[  94   43  -67  -26   28  -68  -92  -70   71   91   62  -59   71 -112
   44   10  -85]  J78
[  33  101   20    8  -62    7   62  104   63  103  -95  111 -100   71
   94   14   21]  J571
[-66  68  69  16  -5 -70  -7 -18 -10 -89  14  97  73 -19 -18 -90  10]  J960
[  33  101   20    8  -62    7   62  104  -15  103  -95  111 -100   19
   94   14  110]  J987
[ -81 -107  -67  100    0  -69   71 -104  -71   -8   23   74  -20   66
    9  -94   88]  J618
[ 33 101  20   8 -62   7  62 104  73  -6  89 -22  70 -67 -44 -90 -56]  J871
common J618 J571: 
[71]
common J960 J571: 
[14]
asked: [ 33 101  20   8 -62   7  62 104  73  -6  89 -22  70 -67 -44 -90 -56]
J871
asked: [-66  68  69  16  -5 -70  -7 -18 -10 -89  14  97  73 -19 -18 -90  10]
J960
common J871 J618: 
[-67]

[-50 -10  23 -11  42  28  11  11   1 -25 -20 -29  -6  27 -38 -14  -3   0
  46  16   6   2  -6  -3  15  19   4  13  14  58 -23 -23  12  17  -4  24
 -33 -18  -6  12 -25 -28  45  35   8]  J60
[  3  16 -11  14  40  23 -26  -6  -9  25 -14  39 -15  22 -24  26 -41  37
   8  -3  11  -1 -32   5  16  38 -12 -39 -13  18  -4  -4 -21   0   7  47
 -46 -17   9   3   6  23  22  -5  -9]  J328
[ 11   9   8  15  -2  -4   8  18  23  -7  38 -15  26  17 -16  -9 -13   1
  -3  11 -31  22   0 -19 -30 -12  24   4 -43 -82   9 -30   5 -33 -15 -57
  26  38 -28 -11   0 -35   3   2  -9]  J356
[-50 -10 -47 -11  42  28  11  11   1 -25 -20  27  -7  27 -38 -14  -3 -46
  46  16   6   2   0  -3  15  19   4  13 -10  58 -23 -23  12  17  -4  24
 -33 -18  -6  12 -25 -24 -14 -24 -21]  J132
asked: [  3  16 -11  14  40  23 -26  -6  -9  25 -14  39 -15  22 -24  26 -41  37
   8  -3  11  -1 -32   5  16  38 -12 -39 -13  18  -4  -4 -21   0   7  47
 -46 -17   9   3   6  23  22  -5  -9]
J328
asked: [-50 -10 -47 -11  42  28  11  11   1 -25 -20  27  -7  27 -38 -14  -3 -46
  46  16   6   2   0  -3  15  19   4  13 -10  58 -23 -23  12  17  -4  24
 -33 -18  -6  12 -25 -24 -14 -24 -21]
J132

[ 14 -28   5  10   6  66 -25 -14  46 -13  15 -32]  J625
[ -9 -35  -3 -37  26 -13   5 -59 -16  35   3  14]  J847
[ 36 -78  21 -25  15 -10  -5 -25 -15  35  -9  22]  J256
[ 12  -1 -11   3 -22  42   4  -3  38   4  -5   4]  J372
[-55  46  20  30   5 -24   3  12 -39 -67 -28 -16]  J527
[-14 -28   5  10 -31  66  14 -14   3 -13 -29 -32]  J47
asked: [-14 -28   5  10 -31  66  14 -14   3 -13 -29 -32]
J47
asked: [ 12  -1 -11   3 -22  42   4  -3  38   4  -5   4]
J372
common J47 J372: 
[3]
asked: [-55  46  20  30   5 -24   3  12 -39 -67 -28 -16]
J527
common J372 J47: 
[3]

[-80 -25 -72 -61 -26  59  28 -25  36 -36] : J717
[-47 -63  36   1  39 -31 -49  12 -72 -54] : J138
[ -80  -61   79  -72  -54  -53  -91  -84   66 -106] : J921
[-73  27 -31 -30 -51  -8  34  38 -73  54] : J96
common J138 J96: 
[-31]
asked: [-47 -63  36   1  39 -31 -49  12 -72 -54]
J138
asked: [-73  27 -31 -30 -51  -8  34  38 -73  54]
J96
asked: [-80 -25 -72 -61 -26  59  28 -25  36 -36]
J717

